A small network was shown many inputs. Here are its activations along a few directions, one row for each input.
Each table varies a few parts of the input and shows all the possible inputs, shuffled.
Descriptions start from the smaller parts, as in this example, which fits no table here: one of 2 separate values, together with either a single point or one of 9 places around a ring or (one of 6 places along a line, together with one of 8 places around a ring).
Shared parts are said once, and a part with two or three values counts as separate values.
In the rows, zero is written as 128.

Other details of the inputs vary at random and push rows far along three fixed directions, the same in every table; ignore that.

A family of inputs:
x1: [141 143 135 133 137 141 118 135 119 129 168]
x2: [124 103  82 143 127 156 122 119 148 117 129]
x3: [153 136 199 138 127  95 144 101 139 121 112]
x4: [110 144 131 120 136 121 128 134 109 136 164]
x5: [125 151 136 129 133 135 130 146 121 127 164]
x6: [141 139 129 106 140 119 125 138 127 125 167]
x7: [118 106  76 130 116 128 125 124 153 109 130]
x8: [120 100  81 126 123 128 124 129 153 110 125]
x9: [177 144  98 126 137  90 166 144  96 139 157]
x10: [123 119  93 104 107 157  69 139 103 172  21]
x11: [145 143 149  85 101 149  73 158  66 178  67]
x12: [144 144 200 159 147 113 139 112 136 125 108]
x13: [123 131 136 116 125 136 136 133 102 128 170]
x14: [ 90 106  84 137 119 138 134 133 142 125 126]
x15: [132  95 150 156 113 105 146  93 167 108  74]
x16: [125 129 199 140 139 102 154 102 117 128 111]
x17: [127 103 154 175 127 131 148 107 169 114  71]
x18: [120 102  81 122 124 132 129 127 162 122 129]
x19: [139 148 129 108 128 119 127 128 129 129 166]
x20: [119 105  79 123 119 133 131 123 162 122 132]
x21: [ 95 104  85 131 114 150 145 132 139 117 127]
x22: [115 146 136 121 126 134 137 147 112 128 164]
x23: [114 117  79 143 137 150 123 122 152 117 121]
x24: [153 149 139  69 105 132  72 156  72 161  63]
x25: [134 155 126 125 154 133 116 123 119 129 159]
x26: [135 120 206 148 123 108 152 113 121 127 119]
x27: [120 149 131 128 143 122 120 134 117 136 164]
x28: [121 151 133 129 140 128 124 142 119 132 163]
x29: [141 139 131 109 140 117 125 138 124 120 165]
x30: [139 157 131 127 144 146 126 136 122 120 159]
x31: [105  91 154 159 122 119 161 101 151 116  74]
Description of these inputs: either a single point or one of 10 places around a ring or (one of 4 places along a line, together with one of 5 places along a line).
Question: A walk changes only the place on the line of 5. It starts at x30 and steps to x17. List the rest of the walk in order.
Answer: x5, x22, x21
Question: Which other rows does x11 become when the place on the line of 4 takes its other values? List them by row number.
Answer: x5, x27, x28

A family of inputs:
x32: [130 131  58  92 131 139 116 151 107 134 170]
x33: [ 86 141 162 144 148 130 139 114 152 102 202]
x34: [ 83 172  78 124 158 162 114 155 106 132 238]
x35: [172 146 203 103 126 102 125 124  88 156  89]
x36: [120  89  65 124  97 136 129 127 148 134  52]
x37: [144 150 122 110 129 116 135 136 110 123 153]
x38: [143 130 176 175 158  80 201 102 178  88 203]
x39: [122  78  74 128 100 129 122 134 149 138  47]
x40: [133 156 216 119 120 156 101 138  84 152  88]
x41: [122  80  73 125 105 133 126 121 140 126  47]
x42: [192 192 188 103 156 122  80 131 107 142 126]
x43: [ 77  89 111 148 114 162 119 117 165 115 101]
x44: [127 127  58 107 119 132 112 156 116 133 161]
x45: [134  72 176 213 134  72 202  67 204  81 112]
x46: [132 161 212 125 127 149 103 139  75 161  74]
x47: [132 134  75 111 125 128 125 138 119 132 183]
Question: What is each input in this table made of?
Answer: either a single point or one of 5 places along a line or one of 10 places around a ring
Question: A walk changes only the place on the line of 5. It starts at x33 and steps to x43. List the rest of the walk in order.
Answer: x40, x46, x34
